Each row below holds a small network's activations on one input, seen along a few directions.
In each table, some parts of the input vary, and every possible input appears once, in random order.
A made-up example of a description, with smaller parts first: ring(5) and (point or ring(9) or (values(3) and line(6))).
Shared parts are said once, and a part with two or three values counts as separate values.
In the rows, zero is written as 128.

Other details of the inputs vary at random and push rows far along two fixed directions, the same in every table; ignore that.

Table:
r1: [115  49 192 138 132 109 201 125 158  38 159 149 102]
r2: [150 147  89 129 136 125  89 162  95 158 137 128 144]
r3: [109  41 203 116 144 123 197 124 158  44 166 152 106]
r4: [131  80 165 112 142 121 173 156 179  54 165 127  72]
r5: [ 94  96 178 140 146 128 199 135 196  51 151  99 104]
r6: [176  33 143 131 127  68 146  81 107 172 144  86 181]
r7: [149 160  92 128 137 132 102 104  92 164 145 122 143]
r8: [132 203 103 119 104 142  93 129 121 175  94 163 138]
r9: [112 189  94 120 112 133  85 143  66 161  91 154 120]
r10: [133  75 156 150 117  71 165 131 115 134 165  75 231]
r11: [127 117 145 125 132  99 143 141  98 156 136  84 215]
r12: [134 191  67 132 122 142  62 160 103 145 112 132 105]
r13: [169 103 161 126 111 104 143 118 111 168 141 145 220]
r14: [147 207  81 139 126 138  82 107  89 163 119 122 107]
r15: [ 94 202  78 129 139 151  93 147 107 166  99 107 152]
r16: [151 149 109 116 136 127  88 161  96 148 130 126 136]
r17: [ 64 169 119 126 134 196 122 130 167  50 104 176  10]
r18: [171 111 152 151 101  88 146 120 121 162 141 141 208]
r19: [ 91 179 125 115 145 209 130 117 213  80 108 192  43]
r20: [ 57 196 121 109 147 187 144 145 188  74 100 120  36]
r21: [145  16 157 139 109  67 146 116  79 170 118 112 194]
r22: [130 153 102 129 102 155  79 112 129 203  60 144 125]
r23: [136 203  70 133 123 146  76 102  97 157 125 126 109]
r24: [160 158  95 140 122 112  89 163  90 148 123 121 135]
r25: [133  95 168 114 143 125 182  98 171  69 177 122  75]
r26: [178  18 134 131 117  70 134 143 105 164 132  82 184]
r27: [ 46 148 123 115 155 190 122 126 214  93  67 106  15]
r28: [117 139 105 130 126 129 107 136  79 145 118 154 150]
r29: [155 161 109 117 134 131 103 105  84 166 140 119 143]
r30: [134  52 201 140 118 121 199 102 211  59 175 154 134]
Each input here is: values(5) and (point or ring(5)).
Question: Changing only the values(5) part turns r23 into r30. The same change can be made to r7. Which row results?
Answer: r19
Question: Change only the values(5) part in r18. List by row number the other rows that result.
Answer: r1, r5, r14, r24
Question: Change only the ring(5) part in r5. List by row number the other rows that result.
Answer: r10, r11, r15, r20
Question: Change only the ring(5) part in r12. List by row number the other rows that result.
Answer: r2, r4, r16, r24
Question: Change only the values(5) part in r22. List by row number the other rows that result.
Answer: r6, r21, r26, r27

Table:
r31: [117 204 102 123 121 162  94 127 123 135 110 163 101]
r32: [140  94 167 129 135 125 166 123 150  90 165 150 133]
r33: [130 156 107 135 130 125 114 149 113 125 140 120 128]
r34: [113 175  86 126 126 148  79 128 115 172  84 119 119]
r35: [150 119 138 131 131 101 142 140  99 120 166 106 163]
r36: [132 205  93 132 123 159  86 126 108 152 107 163 114]
r37: [116 142 142 117 137 158 143 129 171  83 138 161  84]
r38: [131  95 162 120 134 133 164 124 167  83 161 152 111]
r39: [104 135 147 119 158 155 157 137 174  45 156 130  51]
r40: [143  88 142 136 133 100 156 140 129 101 172 110 143]
r41: [ 91 208  87 124 143 180  96 145 142  90 113 146  35]
r42: [102 111 141 126 137 147 141 123 167  92 115 130  80]
r43: [142  90 162 130 132 129 168 111 159  86 161 154 115]
r44: [165 130 130 139 117 110 126 123 105 156 144 142 178]
r45: [156 104 159 140 119 109 159 110 129 120 159 144 161]
r46: [156 160 116 138 111 123 112 117 105 161 128 147 159]
r47: [113  62 168 123 139 121 177 116 170  93 139 116 114]
r48: [ 97 104 145 125 141 147 149 117 173  91 121 124  85]
r49: [ 84 146 124 113 143 178 128 129 181  86  94 143  32]
r50: [ 78 155 124 114 147 183 134 128 192  87  96 135  39]
r51: [140 187 100 128 116 134  88 136  84 169 118 153 158]
r52: [112  66 176 126 137 125 182 127 177  77 140 122 106]
r53: [138  65 155 130 124 101 156 129 137 131 136 109 153]
r54: [138 187  74 129 128 123  78 150  76 163 123 117 141]
r55: [156 157 108 134 118 128 104 123 102 163 128 150 151]
r56: [153  92 146 132 136  85 151 134  97 115 176 102 168]
r57: [133 103 162 126 125 131 164 106 163  85 158 153 106]
r58: [134 139 109 132 116 117 103 137 102 173 101 114 161]
r59: [131 135 109 133 116 118 102 132  93 171 102 118 155]
r60: [129 118 129 128 124 115 128 133 123 148 110 116 145]
r61: [135  67 150 131 122 103 150 126 132 125 134 113 152]
r62: [ 72 189  99 111 142 202 100 131 179  91  73 152   5]
r63: [116  74 163 126 135 130 167 129 179  83 134 121 106]
r64: [133 197  83 121 132 144  81 146  94 146 121 119 111]
r65: [103 217  96 115 142 198  92 132 159 104 101 176  42]
r66: [142  67 157 137 119  90 154 130 118 139 138 107 182]
r67: [142 183  95 125 109 129  84 125  83 174 116 150 154]
r68: [168  96 148 141 116  95 146 114  99 145 160 140 189]
r69: [ 88 114 152 120 146 159 160 122 190  78 116 130  64]
r70: [140  90 135 132 119 103 131 132 117 153 123 109 162]
r71: [156 123 132 129 111 105 125 122 106 154 147 138 175]
r72: [129 164  93 132 117 128  81 136  98 180  88 118 149]
r73: [ 82 148 125 117 145 172 131 122 175  97  97 136  50]
r74: [125  89 166 122 154 122 179 136 170  51 179 115  95]
r75: [140  74 143 131 122  92 146 121 109 158 134 102 184]
r76: [151  95 141 145 124  84 150 143  98 123 172 107 182]
r77: [137 100 132 129 120 103 128 127 108 156 117 113 157]
r78: [118  62 171 123 138 123 176 125 181  85 137 120  99]
r79: [131 140 110 134 116 118 100 136  97 169 102 118 161]
r80: [108  65 176 129 140 131 179 122 189  65 141 124  95]
r81: [110  88 167 125 154 133 188 137 183  29 177 127  75]
r82: [142  58 153 133 122  91 155 123 126 148 142  98 184]
r83: [114  67 160 125 137 125 166 117 167  93 138 116 115]
r84: [121 131 112 131 122 123 110 126 105 165 105 114 151]
r85: [140  74 142 135 121  92 139 117 111 155 134 101 185]
r86: [150  72 142 135 116  91 137 130 113 154 133 104 181]
r87: [154  81 147 137 131  82 160 142 114 110 178 103 178]
r88: [126 100 136 131 124 119 133 128 126 130 120 120 137]
r89: [ 97 225  87 111 148 188  91 147 147  92 111 138  34]
r90: [116  75 169 127 136 121 173 127 167  90 134 122 112]
r91: [122 138 145 121 127 146 145 123 164  93 142 156 102]
r92: [134 106 161 130 122 126 163 108 155  90 157 152 117]
r93: [151 165 110 132 110 124 102 117 103 165 127 146 150]
r94: [ 79 140 128 118 146 178 134 122 185  80 103 138  42]
r95: [ 83 151 127 116 143 175 129 128 178  87  93 144  35]
r96: [152 141 134 138 109 110 126 116 105 150 143 143 170]
r97: [145 183  83 127 132 121  79 145  73 167 127 111 143]
r98: [151 181  91 127 119 133  79 128  75 179 116 151 156]
r99: [138  78 149 138 121  93 148 125 111 154 136 102 192]
r100: [136  78 145 134 122  93 147 122 108 156 133 103 184]
r101: [153 189  91 134 113 134  83 117  91 181 113 150 145]
r102: [143 150  96 130 128 108 104 142  79 145 140 113 152]
r103: [130 199  79 121 136 138  77 143  82 149 119 121 112]
r104: [ 69 202  97 114 144 198 100 131 169 110  73 143  32]
r105: [139  70 152 133 121  92 152 127 114 141 135 109 172]
r106: [117 196 100 120 127 165  92 129 119 133 110 166  94]
r107: [118  70 167 126 137 117 175 122 170 102 138 112 129]
r108: [124 159  95 126 122 129  89 131 101 187  90 114 145]
r109: [158  93 146 131 129  87 151 134  92 123 176 101 176]
r110: [115 177  83 125 123 148  76 131 110 176  82 120 122]
r111: [146 149 116 125 118 125 108 128  96 154 133 149 156]
r112: [109 182  85 121 126 152  81 132 113 175  80 121 112]
r113: [111  82 162 126 149 136 183 134 183  36 174 129  66]
r114: [145 161 111 129 123 131 102 126  92 156 128 152 152]
r115: [104 187  88 128 127 153  80 130 113 165  81 124 117]
r116: [127 172  90 128 116 130  83 141  93 186  84 120 146]
r117: [122 125 121 131 127 126 119 125 128 149 111 111 146]
r118: [132 106 130 133 122 110 130 129 118 158 120 105 170]
r119: [161 113 135 131 125 111 129 126 109 146 152 141 169]
r120: [127 153 107 129 136 122 116 142 103 118 141 122 122]
r121: [ 87 146 122 118 141 176 121 124 180  87  95 141  38]
r122: [161 129 132 141 110 106 127 109  97 156 143 144 174]
r123: [151 129 132 132 110 105 125 121  93 153 145 142 180]
r124: [129 206  77 119 132 147  76 144  84 148 117 122 108]
r125: [164 101 156 138 109  93 152 114 119 137 163 134 188]
r126: [137  75 143 132 122  98 144 121 115 151 133 103 175]
r127: [111  77 161 125 138 132 169 122 181  87 135 116 111]
r128: [163 121 133 137 114 105 130 109 101 153 145 142 170]
r129: [122 135 114 132 122 123 110 129 109 162 107 114 157]
r130: [123 134 112 129 124 132 103 131 126 150 102 119 123]
Question: What do these inputs look like to the network?
Answer: ring(5) and (line(4) or ring(6) or (values(2) and line(5)))
Question: Changing only the ring(5) part turns r101 into r122. The same change can be made to r93. Which row results?
Answer: r92
Question: Changing only the ring(5) part turns r43 into r36. The same change can be made to r98. Which row results?
Answer: r32
Question: Change only the ring(5) part in r64. List by row number the other rows that result.
Answer: r35, r89, r109, r124
Question: Change only the values(2) part in r69. List by row number the other rows that result.
Answer: r90
Question: Start at r41 and move only the line(4) part, one step at a time. The first step leads to r120. Which rows follow, in order?
Answer: r56, r109
Question: Start at r74 and move only the ring(5) part, one step at a time. The first step leads to r39. Which rows follow, in order?
Answer: r56, r103, r97
Question: Change only the ring(6) part in r91. List by row number the other rows that result.
Answer: r37, r44, r46, r65, r125
Question: Change only the values(2) part in r79. List by row number the other rows that result.
Answer: r129

Table:
r131: [138  68 154 151 127  94 166 131 106 124 135 106 172]
r132: [122  66 171 124 148 146 169 110 198  68 133 117  90]
r133: [126  78 151 140 139 107 172 125 144 107 132 116 133]
r134: [ 85 195  88 119 147 191  78 127 162 140  81 144  56]
r135: [ 79 193  86 101 138 188  84 127 169 130  80 147  49]
r136: [150  86 148 133 147 115 162  95 120  83 181 130 114]
r137: [107 150 140 115 156 181 122 150 171  60 128 186  39]
r138: [145  56 150 153 119 102 155 119 127 125 138 117 170]
r139: [129  97 156 123 146 135 167  92 152  53 179 140  59]
r140: [ 75 151 129 101 152 163 140 134 177  92 107 131  52]
r141: [ 70 199  87 123 153 189  98 141 152 118  77 147  44]
r142: [144 182  77 119  98 125  48 129  69 219  81 108 173]
r143: [153 103 160 137 104  73 159 121  92 141 180 127 247]
r144: [131  70 164 110 135  98 162 134 122 125 142  91 177]
r145: [142 178  71 150  93 122  54 129  60 214  79 126 169]
r146: [ 90  77 166 122 136 136 179 138 161  69 139 125  99]
r147: [121 187  75 145 118 128  66 151  39 212  82 116 182]
r148: [160 217  81 131 124 148  73 135  67 222 109 150 176]
r149: [132 124 121 138 100  98 118 142  69 173 114 108 178]
r150: [141  59 148 132 106  91 154 116 138 138 145 118 167]
r151: [136  78 161 122 120  79 161 128 119 144 143  95 167]
r152: [122 107 133 127 117 103 147 132 120 137 123 117 140]
r153: [120 196 121 118 152 202 134 119 187  89 112 175  29]
r154: [162 222  80 120 101 139  75 132  71 217 105 150 155]
r155: [149  60 147 145 111  86 152 111 135 141 140 118 169]
r156: [ 95 204 103 114 140 177  89 132 143 122  70 124  45]
r157: [131  63 149 149 124 113 146 127 126 132 142 120 174]
r158: [126 208  62 109 129 146  64 117  56 168 127 143 120]
r159: [150  83 169 116 120 111 156 142 141  82 159 161 113]
r160: [105 148 135  99 145 172 128 151 171  57 126 188  40]
r161: [169  77 139 137 137  82 143 106  63 145 194 116 203]
r162: [152  51 136 133 108  71 145 123 105 171 148 112 226]
r163: [197  72 152 143 119  65 136 141  72 148 158 141 217]
r164: [112  87 170 121 156 142 173 124 176  67 127 107  85]
r165: [106  79 171 139 130 128 178 127 163  70 133 123  86]
r166: [190  90 133 154 111  56 136 148  92 147 186  86 211]
r167: [137 191  84 116 108 117  64 141  54 211  80  97 172]
r168: [141 149 133 124 126 140 109 142 132  99 123 172  78]
r169: [127  70 160 119 120 111 159 113 169 116 142 117 125]
r170: [ 78 190  80 125 144 197  83 129 168 126  79 157  48]
r171: [ 99 179 100 110 150 176 122 160 185  61 143 136  39]
r172: [156 140 106 121 114 104 107 107  61 156 160 126 152]
r173: [130 192 118 146 120 136 115 116 114 126 129 148 152]
r174: [109  65 173 120 152 154 165 118 196  73 142 118 100]
r175: [111  84 176 122 143 120 182 119 183  78 137 114  80]
r176: [126 133 158 144 128 122 151 119 131 105 167 143 177]
r177: [102 193  70 119 123 138  80 145  87 181  79 130 132]
r178: [117  68 165 128 148 135 175 107 202  77 136 126  86]
r179: [137 146 109 134 132 104 111 131  89 179 101 103 162]
r180: [ 84 190  92  98 138 198  79 130 163 121  77 138  55]
r181: [ 97 107 133 131 147 164 155 112 205  70 113 147  50]
r182: [100 152 127 117 153 160 115 139 136 122 101 112 100]
r183: [123 100 149 133 158 142 169 153 190  46 185 119  89]
r184: [129 189  79 129 114 137  64 119 108 194  78 126 121]
r185: [ 86 193  85 123 113 188  79 132 147 126  75 152  46]
r186: [137  78 151 142 120  84 162 124 122 132 135 110 157]
r187: [165 165  87 148 128 109  97 154  93 150 145 104 161]
r188: [163 132 151 130 124 130 154 114 145 130 147 148 123]
r189: [134 122 171 145 115 107 168 107 149  84 168 141 151]
r190: [146  99 142 129 125 107 160 151 158  79 184 107 119]
r191: [113  64 151 129 122 125 160 127 155 101 140 129 136]
r192: [162 108 161 143  91  66 154 115  88 147 177 123 240]
r193: [184  84 157 123 115  86 167 125  99 171 175 129 228]
r194: [110 193  87 127 138 139  76 142  87 192  87 115 137]
r195: [152 183  78 132 106 123  48 123  69 219  76 109 173]
Question: Changing only one part turns r185 into r138. The same change can be made to r142. Which row results?
Answer: r132
Question: Changing only one part turns r192 into r189. The same change can be made to r159. Which row results?
Answer: r168
Question: What do these inputs look like to the network?
Answer: ring(5) and (values(5) or (values(2) and line(4)))
Question: Change only the values(2) part in r191. List by row number the other rows that result.
Answer: r146
